These are the activations of a small neural network, seen along a few directions. Each row is one input.
In each table, some parts of the input vary, and every possible input appears once, in random order.
Descriptions start from the smaller parts, as in this example, which fits no table here: one of 3 separate values, together with either a single point or one of 11 places around a ring or (one of 5 places around a ring, together with one of 6 places along a line).
Shared parts are said once, and a part with two or three values counts as separate values.
(in the rows, 128 means zero)

Other details of the inputs vary at random and push rows far along two fixed directions, the same in every table; ignore that.

Rows:
R1: [168 142 132 115 142 156 140 123 114 146 107 158 139 126 143]
R2: [144 145  89 139 148 152 124 139 108 153 108 169 131 119 144]
R3: [132 111 201 115 126 112 149 100 124 114 136  91 123 144 127]
R4: [132 155  90 125 146 143 118 154 130 141 118 151 122 106 144]
R5: [101 101 109 148 121 116 116 143 129 122 133 126 116 137 128]
R6: [ 85  78 116 156 106 106 116 132 123 108 140 114 112 149 117]
R7: [ 72  85  35 172  88 127  96 139 128 106 149 144 122 133  91]
R8: [172 171 203  91 154 128 157 103 128 137 117 102 131 122 140]
R9: [135 162  89 133 146 135 115 152 135 150 120 145 125 108 139]
R10: [180 160 206  75 148 139 152 117 140 140 117 116 148 121 147]
R11: [110  91 145 132 100 113 130 112 135 111 146 110 139 151 104]
R12: [148 143  88 135 142 154 126 137 111 149 108 172 134 119 143]
R13: [115 111 134 133 112 113 130 118 134 122 139 118 135 140 112]
R14: [118  88 175 123 104 118 139 102 125  97 144  98 127 151 114]
R15: [ 83  83  84 160  99 118 111 129 120  98 146 127 115 138 107]
R16: [139 153  88 116 137 154 117 152 132 132 120 155 130 107 140]
R17: [135 107 170 111 117 119 138 115 138 121 137 110 144 143 120]
R18: [114 116 140 143 119 108 128 123 133 129 136 111 126 141 118]
R19: [137 168  85 129 139 146 121 136 127 132 122 146 124 102 129]
R20: [149 160 135 112 147 132 131 136 136 148 121 132 134 114 140]
R21: [112 102 143 139 121 110 125 133 134 128 133 116 124 139 128]
R22: [138 159  86 123 140 141 118 148 136 143 123 152 135 106 134]
R23: [114 113 131 135 113 117 129 114 131 117 138 116 130 136 112]
R24: [123 103 168 119 118 117 139 116 128 111 133 109 129 141 128]
R25: [134 168  87 131 140 138 119 144 133 148 123 147 128 107 130]
R26: [ 99  99  90 142 113 124 113 143 128 115 135 139 125 131 123]
R27: [104  93 158 147 112 101 132 108 125 110 139  95 117 152 110]
R28: [132 167  90 134 148 142 115 144 122 136 118 142 109 106 139]
R29: [109  94  97 165 125 129 118 130 107 135 123 149 125 147 128]
R30: [138 156  87 117 135 156 118 148 128 129 119 152 126 105 139]
R31: [136 104 212 108 126 105 149 110 136 126 133  96 137 147 132]
R32: [112 114 133 139 117 114 128 116 128 122 137 113 126 136 113]
R33: [169 172 165  94 144 146 147 112 131 130 121 120 136 114 136]
R34: [162 174 173 108 152 128 142 115 132 146 117 111 127 119 140]
R35: [113  99 138 129 114 115 127 129 135 120 135 123 134 139 122]
R36: [145 158 136 110 148 138 132 136 127 137 117 132 123 113 145]
Description of these inputs: one of 4 places along a line, together with either a single point or one of 8 places around a ring.
Q: The inputs of R13 and R11 match in every part but the place on the line of 4. If R19 is changed in the same way as R13 into R11, which row does it become?
A: R33
Q: Start at R5 and move only the place on the ring of 8, one step at a time. The first step leads to R21. Which rows follow, in order?
A: R9, R18, R34, R27, R28, R6

Rows:
R37: [103 174  65 139 133 124 103 154 144 125 138 124 105  94 120]
R38: [125  92 162 125 112 124 140 105 119 108 133 115 132 148 120]
R39: [176 167 175  92 145 143 150 109 132 140 117 126 146 121 137]
R40: [122  89 164 118 111 118 136 119 133 115 136 115 139 148 123]
R41: [136  95 198 106 114 111 148 106 138 119 139 103 148 151 121]
R42: [129  99 202 121 125  98 146 111 135 129 135  95 137 154 128]
R43: [ 81  93  16 169 102 144  94 157 116 110 134 170 116 122 113]
R44: [115 140  67 147 139 136 107 161 127 143 120 156 119 113 139]
R45: [173 178 140 101 149 156 142 117 123 140 113 141 138 111 140]
R46: [116 115 124 149 122 115 126 121 125 132 130 123 125 139 119]
R47: [ 74  47 128 166  99  96 117 129 120 106 144 111 115 164 113]
R48: [ 78 107  23 181 111 124  92 158 126 133 136 158 118 123 110]
R49: [169 171 177 110 157 134 149 109 120 148 112 120 128 123 145]
R50: [ 81  43 124 152  86 110 119 124 124  95 148 119 128 161 106]
R51: [173 205  84 101 158 168 124 149 135 159 108 169 141  87 146]
R52: [166 162 180 104 161 135 148 121 120 145 109 122 123 123 157]
R53: [123 124 194 100 110 105 142 104 150  97 153  71 128 133 108]
R54: [163 204  82 122 173 163 121 149 116 160 100 166 116  89 158]
Q: The inputs of R42 and R41 match in every part but one. If R46 is changed in the same way as R42 into R41, which row does it become?
A: R39
Q: What do these inputs look like to the network?
A: one of 2 separate values, together with either a single point or one of 8 places around a ring
Q: Which other rows does R38 become when the choice among 2 separate values takes its other values? List them by row number.
A: R54

Rows:
R55: [149 158  95 117 139 161 129 128 115 131 119 158 135 107 131]
R56: [142 155 117 136 150 132 130 138 120 155 109 146 122 123 149]
R57: [ 88 119  85 148 115 113 113 140 134 110 143 122 111 118 115]
R58: [147 111 185 105 118 131 156  93 118 111 129 117 143 143 125]
R59: [ 96 127  64 142 106 119 110 142 146 122 146 139 135 113 104]
R60: [ 92  76  73 145  99 129 111 151 128 113 138 155 135 133 120]
R61: [140 143 104 139 127 143 131 117 116 132 116 146 127 126 126]
R62: [138 153 181 103 140 117 143 115 137 122 133  96 123 117 132]
R63: [105  76 141 138 110 109 126 136 133 123 132 125 133 153 130]
R64: [133 143  82 131 146 146 109 161 128 152 116 161 129 112 144]
R65: [117  93 199 118 102  94 140  96 149 112 156  75 144 155  97]
R66: [114 109  57 143 108 153 105 148 127 115 130 161 130 128 118]
R67: [100  58 132 134  92 123 128 116 122  95 147 126 138 151 105]
R68: [122  77 165 135  99 124 137  97 119 103 139 108 135 164 108]
R69: [166 172  98 104 149 167 119 158 136 151 108 164 138 103 152]
R70: [153 155 146 125 150 132 145 114 113 144 111 136 127 122 144]
R71: [ 87 111  86 149 107 109 112 135 138 114 151 120 125 122 101]
R72: [133 135 133 137 148 123 133 129 115 146 119 136 123 127 139]
R73: [139 181  97 122 140 137 115 144 146 142 127 130 125 104 127]
R74: [134 125 131 118 140 128 131 145 130 140 119 144 137 124 148]
R75: [ 79 114  70 156 107 119 103 148 130  99 141 122  97 122 116]
R76: [129 170  78 122 132 134 115 144 146 139 136 143 139  95 116]
R77: [ 79  96  99 155 103 112 106 138 131  93 147 100  98 138 109]
R78: [113 102 163 128 100 101 130 111 153 115 152  88 141 151  98]
R79: [119 163  95 129 139 138 111 145 129 118 129 121 101 103 130]
R80: [140 141 117 115 148 139 125 151 129 148 117 151 136 113 149]
R81: [133 141 103 141 148 135 115 154 127 154 113 147 122 124 147]
R82: [125  83 204 140 113  96 153  88 116 117 131  95 128 169 122]
R83: [ 85 131  36 161 106 122  98 154 143 123 142 144 120 113 108]
R84: [ 79  93  95 158  98 104 107 130 139 110 155 108 122 138  93]
R85: [173 150 175  81 140 149 153 116 129 127 117 137 148 120 147]
R86: [ 83  83  73 167 117 112 108 152 121 129 130 150 119 136 128]
R87: [126  78 186 109 112 119 144 117 131 114 138 113 146 149 126]
R88: [107  95  86 150 105 140 114 121 114 111 137 141 129 139 106]
R89: [170 162 183 115 158 134 149 104 114 150 112 118 129 129 144]
R90: [ 97  95 168 127 110  98 136 112 129  89 147  84 109 140 118]
R91: [133 162  70 151 156 143 111 151 115 160 113 161 115 110 141]
R92: [118  72 156 122  94 124 136 111 129 100 139 119 142 157 115]
R93: [164 158 183 108 161 124 154 116 118 153 108 126 131 127 156]
R94: [156 177 107 123 170 148 119 156 125 168 105 155 124 103 158]
R95: [126 166 113 123 136 129 123 141 141 129 126 122 115 108 134]
R96: [119  99 129 144 112 122 139 101 111 113 130 129 129 144 113]
R97: [153 138 180 126 149 122 143 117 121 149 114 115 125 144 146]
R98: [128 155 105 122 121 125 122 136 152 134 136 128 139 114 116]
R99: [141  99 187 102 117 123 146 121 137 122 127 118 145 148 137]
R100: [124 147 148 113 136 124 131 127 129 109 134 103 109 112 131]
R101: [141 111 166 116 114 133 146 101 122 114 127 121 139 148 123]
R102: [145 125 152 117 140 130 129 140 133 143 119 130 134 137 146]
R103: [181 164 187 103 152 144 154  93 115 141 113 119 134 128 136]
R104: [116 108 119 161 123 120 124 118 114 130 126 125 118 147 121]
R105: [172 154 191 103 147 138 159  91 113 136 116 119 138 127 134]
R106: [ 86  66 124 159 115 101 120 135 121 124 137 125 123 150 121]
R107: [132 158  73 142 151 140 111 164 126 159 107 168 121 109 154]
R108: [176 151 178  86 142 154 145 115 128 132 118 129 145 123 142]
R109: [158 178 184  96 149 128 141 120 143 133 124  96 121 117 140]
R110: [126 156 132 123 137 126 122 132 137 126 133 108 115 114 127]
R111: [164 172  99 102 152 167 120 156 133 152 111 165 138  98 151]
R112: [155 175  79 136 146 161 121 131 114 145 108 158 123 111 133]
R113: [ 84  86 128 144  97  93 124 119 139 103 155 101 128 143  99]
R114: [151 134 188 121 145 121 153  98 113 136 120 114 130 136 135]
Q: The inputs of R103 and R96 match in every part but one. If R84 is changed in the same way as R103 into R96, which row does it become?
A: R113
Q: What do these inputs look like to the network?
A: one of 5 places around a ring, together with either one of 4 places along a line or one of 8 places around a ring
Q: Which other rows does R74 become when the place on the ring of 8 takes its other values? List them by row number.
A: R58, R60, R70, R85, R86, R93, R96
Q: Which other rows does R110 become when the place on the ring of 5 takes its other values? List them by row number.
A: R57, R62, R95, R109
Q: Which other rows does R78 become when the place on the line of 4 takes its other values? List them by row number.
A: R73, R77, R109
